Each row below holds a small network's activations on one input, seen along a few directions.
Each table varies a few parts of the input and shows all the possible inputs, shuffled.
Descriptions start from the smaller parts, as in this example, which fits no table here: line(4) and (point or ring(11) or (values(3) and ring(5))).
Shared parts are said once, and a part with two or three values counts as separate values.
(in the rows, 128 means zero)

Rows:
row 1: [ 72 168 182 174 158  93  40  70 145  82  92]
row 2: [132 220 170 162 157 115 110  64 161 162  52]
row 3: [110  99 124 158 103 128  80 156 132  98 162]
row 4: [102  68 132 115 143 153  97 121 128  70 118]
row 5: [163 123 118 100 144 173 166 114 148 151  79]
row 6: [ 77 119  90  74 201  84 105 149  87  33  74]
row 7: [129 139  93  83 191 119 163 159 143 170  55]
row 8: [112  97 142 199  83 136 136 121 140 106 222]
row 9: [172 120 196 108 101 137 174 165 147 175  89]
row 10: [114 111 168 223  61 157  94 144  94 129 228]
row 11: [194 164 137 146  91 171 148 139 145 167 146]
row 12: [ 71  87 106  99 190  98  95 166 124  86  95]
row 13: [157 159 115 175  14 162 184 102 143 212 195]
row 14: [177 152 127 184  81 156 204 113 162 180 180]
row 15: [108  63 209 125 101 118 105 170 126  94 130]
row 16: [129 109 150 161  92 150  78 146 125  89 188]
row 17: [174 154 110 142 101 148 148 149 152 176 120]
row 18: [ 80 105 123  79 163 132  98 137 123  82 140]
row 19: [101  85  62  29 226  19  83  86  75  53  92]
row 20: [133 169  77  60 202 106 172 142 104 116  36]
row 21: [ 89 102 132 191  18 143 116 111 120 139 239]
row 22: [182 167 153 206  60 176 161 136 116 202 185]
row 23: [140 158 109  63 163 154 167 130 143 163 100]
row 24: [152 132  48  19 229  43 149  81  88 137  56]
Q: Changing only one part turns row 15 into row 9. The same change can be made to row 21. Which row results?
A: row 13
Q: What is each input in this table made of?
A: values(2) and (point or line(11))
Q: Which other rows does row 23 become when the values(2) part takes its other values? List them by row number.
A: row 18

Rows:
row 25: [144 180 122 152 119 118 163 108 119 162 124]
row 26: [116 121  96 162 125 151 131 117 139 125 172]
row 27: [170 146 131 116 107 113 157  73 123 168 133]
row 28: [121 115 150 156 109  93  90 110  91  93 172]
row 29: [182 105 120  92  98 146 180 133 133 163 130]
row 30: [115 108  79  38 205 102 134 153 112  74  70]
row 31: [121 101 178 161 111  93  79 133 120 101 140]
row 32: [140 185 119 154 124 147 111 106 121 137 134]
row 33: [101 107 121  50 220 104 116 139 110  94  38]
row 34: [138 155  89 147 123 155 122 137 124 155 151]
row 35: [169 135 158 118 108 112 147  96 154 174 102]
row 36: [128 108 115 149 115 174 142 145 145 105 150]
row 37: [169 116 101 108 108 122 168 105 127 186 151]
row 38: [ 89 120 162 152  99 120  93 115 147 116 133]
row 39: [117  86 119 148 108  99 100 141  97 108 190]
row 40: [169 118 164  94 116 140 165 124 144 173 113]
row 41: [129  70 139 135 100 122 111 168 102  89 168]
row 42: [142 151  92 145 119 127 174 139 121 180 141]
row 43: [118  82 184 138 119 118  97 160 111 100 151]
row 44: [ 86 104 103 140  97 127 115 123 124 124 182]
row 45: [117 121 160 151 135 169 127 138 155 115 134]
row 46: [143 170 149 155 120 116 152 132 150 167  93]
row 47: [143 154 155 132 128 143 171 160 139 166 104]
row 48: [140 173 147 157 125 146 100 131 152 143 103]
row 49: [150 144 108 132 113 178 134 166 130 133 129]
row 50: [ 90 134 134 148  98 120 104  92 118 108 164]
row 51: [ 98  90 123 126  88 150 125 150 129 105 161]
row 52: [ 86 102 167 129 108 146 111 142 138 115 144]
row 53: [107 145  84  65 212  70 109  89 103  84  68]
row 54: [139 157 153 135 133 173 118 159 142 143 113]
row 55: [119 138 154 173 127 144 109 110 164 116 124]
row 56: [105 126  58  49 216  72 122 126 116  93  98]
row 57: [119 151 126 170 125 144 121  86 134 109 155]
row 58: [104 122 112  75 212  77  96 108 120  98  23]
row 59: [155 140 111 130 109 150 186 168 127 157 120]
Q: Changing only one part turns row 36 into row 55. The same change can be made to row 49. Which row results?
A: row 48
Q: What is each input in this table made of?
A: ring(5) and (point or line(6))
Q: A walk changes only the line(6) part. It starts at row 43 and steps to row 52. List the rest of the walk in order.
A: row 45, row 54, row 47, row 40
Q: Which other rows does row 56 become when the ring(5) part takes its other values? List them by row number.
A: row 30, row 33, row 53, row 58

Rows:
row 60: [163 199  84 129 125 146 162  93 149 176 123]
row 61: [131 126 169 142 108 141  97 156 144 152 116]
row 62: [ 93  95 127 173 123 138 101 139 141  82 180]
row 63: [132 119  98  48 228  68 124 129  97  93  55]
row 64: [118 125  71  22 237 106 157 127 119 127  60]
row 65: [112 156 179 164 109 113 135 115 146 165 103]
row 66: [147  93  97 148 119 121 149 159 110 121 169]
row 67: [108 135 153 145 102 147 121 175 113 123 145]
row 68: [106 143 195 178 120 135 117  86 158 128 108]
row 69: [ 84 131 104  66 205  66  89 134 110  83  41]
row 70: [174 191 114 158 129 116 133  91 120 158 129]
row 71: [158 124 141 129 110 148 153 170 101 122 144]
row 72: [117 185 142 190 131 141  83  66 137 124 130]
row 73: [182 116 158 125 116 140 128 151 135 152 116]
row 74: [ 96  91 119 120  90  96 104 125 102 118 188]
row 75: [170 123 126  99 113 172 157 150 161 172 109]
row 76: [164 148 168 146 116 110 166 111 140 164 105]
row 77: [153 156 136 118 113 141 195 112 168 183  99]
row 78: [ 93  83 137 130 102 115  87  99 121  77 197]
row 79: [124 114 186 155 119 162  79 127 158 113 122]
row 80: [132  81  74  84  95 135 164 113 107 141 172]
row 81: [ 81 120 119  82 207  87  70 106 125  38  43]
row 82: [102 124 170 157 114 167 103 148 129  84 153]
row 83: [145 129 109 105 106 181 181 167 125 144 134]
row 84: [134  97  65 124 116 155 177 156 131 143 157]
row 85: [145  78 106 106  98  99 135 117  87 118 185]
row 86: [ 98 105 110 162 111 119 117 166 124 122 172]
row 87: [123 199 126 176 120 119 101  95 125 161 126]
Q: Changing only one part turns row 61 into row 73. The same change can be made to row 65. Which row results?
A: row 76
Q: What is each input in this table made of?
A: line(4) and (point or line(6))
Q: A walk changes only the line(4) part. It starts at row 83 and steps to row 71. List the rest of the walk in order.
A: row 67, row 82
Q: Which other rows does row 84 become when the line(4) part takes its other values? List them by row number.
A: row 62, row 66, row 86

Rows:
row 88: [177 150  26  60 158 110 194 140 120 188  86]
row 89: [ 69 103 103  88 224  62  78 132  73  47 100]
row 90: [ 89 139 195 166 139 117  35  90 166 104 116]
row 91: [226 125 104 140  70 141 214 139 126 211 178]
row 92: [121 180 163 212  86 184 159  98 181 171 133]
row 93: [150  97  81  59 114 171 210 123 129 162 150]
row 94: [174 197  82  70 215  91 184 127 119 178  48]
row 95: [ 73  58  47  77 169  81  89 145  76  58 137]
row 96: [129 103  55  55 163 126 186 143 130 160  76]
row 97: [139 169 190 168 144 162  62 114 158 125  86]
row 98: [106  58  87  62 116 132 138 141 120  88 191]
row 99: [ 73 129 164 128 173  60  44  75  98  42  79]
row 100: [155  87  82  62 121 176 163 164 110 106 163]
row 101: [133  93  56  59 169 132 139 183 110 105  89]
row 102: [186 227 158 166 131 143 121  72 166 209  82]
row 103: [136 180 188 162 136 159 110  74 178 181  71]
row 104: [ 84  65  62  59 163  88 114 161 120  87 119]
row 105: [133  40 137 137  78 117 134 160 128 111 210]
row 106: [122  32 122 153  86 109 108 143  86  79 227]
row 107: [130 141 113  69 226 113 129 170 109  94  51]
row 108: [ 83 139 180 110 167  67  70  91 143  74  59]
row 109: [126 151 112  65 219 107 175 130 130 150  37]
row 110: [182  69 132 139  82 162 158 183 118 129 182]
row 111: [124 169 164 218  95 188 110 138 161 114 147]
row 112: [137 127 171 182  50 176 123 190 117 145 182]
row 113: [ 80 112 119  69 219  69 103 147 118  77  80]
row 114: [ 95  51  72  78 123 124 113 126  78  58 209]
row 115: [198 143  53  64 110 155 218 120 119 190 160]
row 116: [ 89  97 176 179  47 130  97 166 127 125 211]
row 117: [ 64 129 153 232  99 133  58  98 126  61 195]
row 118: [180 225 143 110 160  92 153  73 145 178  26]
row 119: [177  79 131 135  74 156 205 143 137 184 169]
row 120: [131 179 173 105 165 107 144  75 156 149  14]
row 121: [133 137 170 177  42 172 171 150 136 201 168]
row 122: [134 168 174 111 172 112  96 114 135  93  29]
row 123: [ 74 139 169 215  91 142  83 115 170  94 177]
row 124: [182 184 142 182  38 157 180 147 124 228 178]
row 125: [ 78 130 178 183 147 109  10  74 122  72 135]
row 126: [ 78  89 159 195  56 121  72 149  85  92 228]
row 127: [171 227 134 217  82 169 169  96 168 199 143]
Q: Changing only one part turns row 97 into row 110. The same change can be made to row 103. Which row results?
A: row 119
Q: What is each input in this table made of?
A: line(5) and ring(8)
Q: A walk changes only the ring(8) part. It starts at row 99 and steps to row 89. List the rest of the walk in order.
A: row 95, row 114, row 106, row 126, row 117, row 125
Q: Which other rows does row 93 become when the line(5) part takes its other values? List them by row number.
A: row 98, row 100, row 114, row 115
